Look-ups in named tables: a row name and a column name give one cell, copied from the table.

tik:
            dep     supe   kinile   tapaku      mol
bif     -44.484  -46.079  -54.763  -51.235  -51.244
gupo     69.964   71.637   87.053   71.722   78.936
libon    73.482   71.242   85.633   73.305   69.392
maba     74.066   82.754   94.889   91.459   82.208
sizago   72.450   77.090   95.753   91.127   81.448
fom     -53.045  -45.684  -56.441  -49.048  -52.526
dubif    67.416   57.988   88.376   71.267   86.365

mol of dubif = 86.365
mol of gupo = 78.936
kinile of maba = 94.889
supe of libon = 71.242
kinile of bif = -54.763
dep of maba = 74.066
tapaku of dubif = 71.267
mol of libon = 69.392
mol of bif = -51.244
supe of gupo = 71.637
mol of sizago = 81.448

Table goto
|  | motok | sof | vaz | rov | noni | benid | kotenu | movotu | bokab | poga |
|---|---|---|---|---|---|---|---|---|---|---|
| razig | 1964 | 1598 | -584 | -322 | -5069 | -1079 | -489 | 2033 | -2387 | -402 |
| lik | 1450 | 1528 | 1753 | 1738 | 1970 | 1752 | 1747 | 1409 | 1827 | 1754 |
| kidagu | 1370 | 1582 | 3876 | 3545 | 9728 | 4579 | 3762 | 1398 | 6213 | 3621 |
| luf | 1908 | 1679 | 2319 | 2132 | 5848 | 2821 | 2263 | 2086 | 3708 | 2142 |

kidagu, motok -> 1370
razig, bokab -> -2387
kidagu, benid -> 4579
lik, kotenu -> 1747
razig, vaz -> -584
kidagu, noni -> 9728
lik, motok -> 1450
razig, noni -> -5069
luf, vaz -> 2319
razig, motok -> 1964
kidagu, kotenu -> 3762
lik, benid -> 1752
kidagu, movotu -> 1398
luf, noni -> 5848
lik, movotu -> 1409
lik, poga -> 1754
kidagu, sof -> 1582
razig, kotenu -> -489
luf, bokab -> 3708

dip =
,sed,fulin
fal,163,53
gidagi,76,28
vogafo,151,9
vodab,123,56
loz,29,194
fifun,124,62
nef,18,161
vodat,127,19
megi,142,202
burut,149,195
bugekig,69,83
pafi,99,63

megi, fulin: 202
nef, sed: 18
gidagi, fulin: 28
loz, sed: 29
nef, fulin: 161
fal, sed: 163
fal, fulin: 53
burut, fulin: 195
vodat, fulin: 19
vodat, sed: 127
burut, sed: 149
vodab, fulin: 56
fifun, fulin: 62
gidagi, sed: 76

sek:
|  | sokid | nune | mavif | puluk | debel |
|---|---|---|---|---|---|
| rerure | 5.23 | 4.45 | -1.50 | 4.43 | 2.68 |
| vef | 5.60 | 4.60 | -1.20 | 4.38 | 2.80 |
| nubazo | 5.19 | 4.79 | -0.41 | 3.81 | 3.12 |
| betuvur | 4.68 | 4.60 | -7.16 | 3.69 | 0.38 |
| val | 5.60 | 4.59 | -1.06 | 4.73 | 2.86 |
| nakamo | 5.22 | 4.62 | -0.21 | 4.16 | 3.20 |
| ramor | 5.42 | 4.67 | -1.01 | 3.73 | 2.88 |
| redovoz | 5.66 | 4.81 | -1.36 | 4.47 | 2.74 |
| rov | 5.48 | 4.56 | -0.94 | 4.46 | 2.91 |

mavif of redovoz is -1.36
puluk of nubazo is 3.81
debel of betuvur is 0.38
debel of nakamo is 3.20
nune of betuvur is 4.60
debel of rov is 2.91
sokid of nakamo is 5.22

kuz:
|  | beso | navurel | loke | taze | dus | fof | menuvef | lofo |
|---|---|---|---|---|---|---|---|---|
| nuzam | 102 | 158 | 92 | 148 | 76 | 1 | 106 | 161 |
| gopeke | 153 | 132 | 184 | 120 | 122 | 147 | 128 | 148 |
| mif | 180 | 172 | 188 | 174 | 155 | 164 | 82 | 153 |
| fuguz | 204 | 125 | 175 | 87 | 125 | 129 | 116 | 177 |
| guz | 64 | 152 | 93 | 102 | 184 | 151 | 24 | 96 |
| dunek | 85 | 97 | 150 | 105 | 189 | 73 | 108 | 160 |
| fifero | 138 | 184 | 213 | 108 | 141 | 103 | 145 | 123 |
| suv | 143 | 20 | 190 | 143 | 143 | 73 | 103 | 74 |
| zoli | 152 | 114 | 67 | 68 | 78 | 173 | 99 | 163 |
| raz | 143 | 141 | 76 | 114 | 94 | 137 | 142 | 167 |
| bik | 91 | 185 | 174 | 140 | 75 | 193 | 196 | 75 |
| zorugur | 144 | 95 | 135 | 197 | 92 | 198 | 105 | 180 |
| dos | 158 | 203 | 93 | 147 | 117 | 108 | 120 | 198 |
| nup | 103 | 107 | 115 | 170 | 204 | 172 | 150 | 152 |

What is the lofo of raz in kuz? 167
What is the taze of suv in kuz? 143
What is the beso of gopeke in kuz? 153
What is the navurel of mif in kuz? 172
What is the navurel of nuzam in kuz? 158
What is the fof of fifero in kuz? 103
What is the lofo of fuguz in kuz? 177

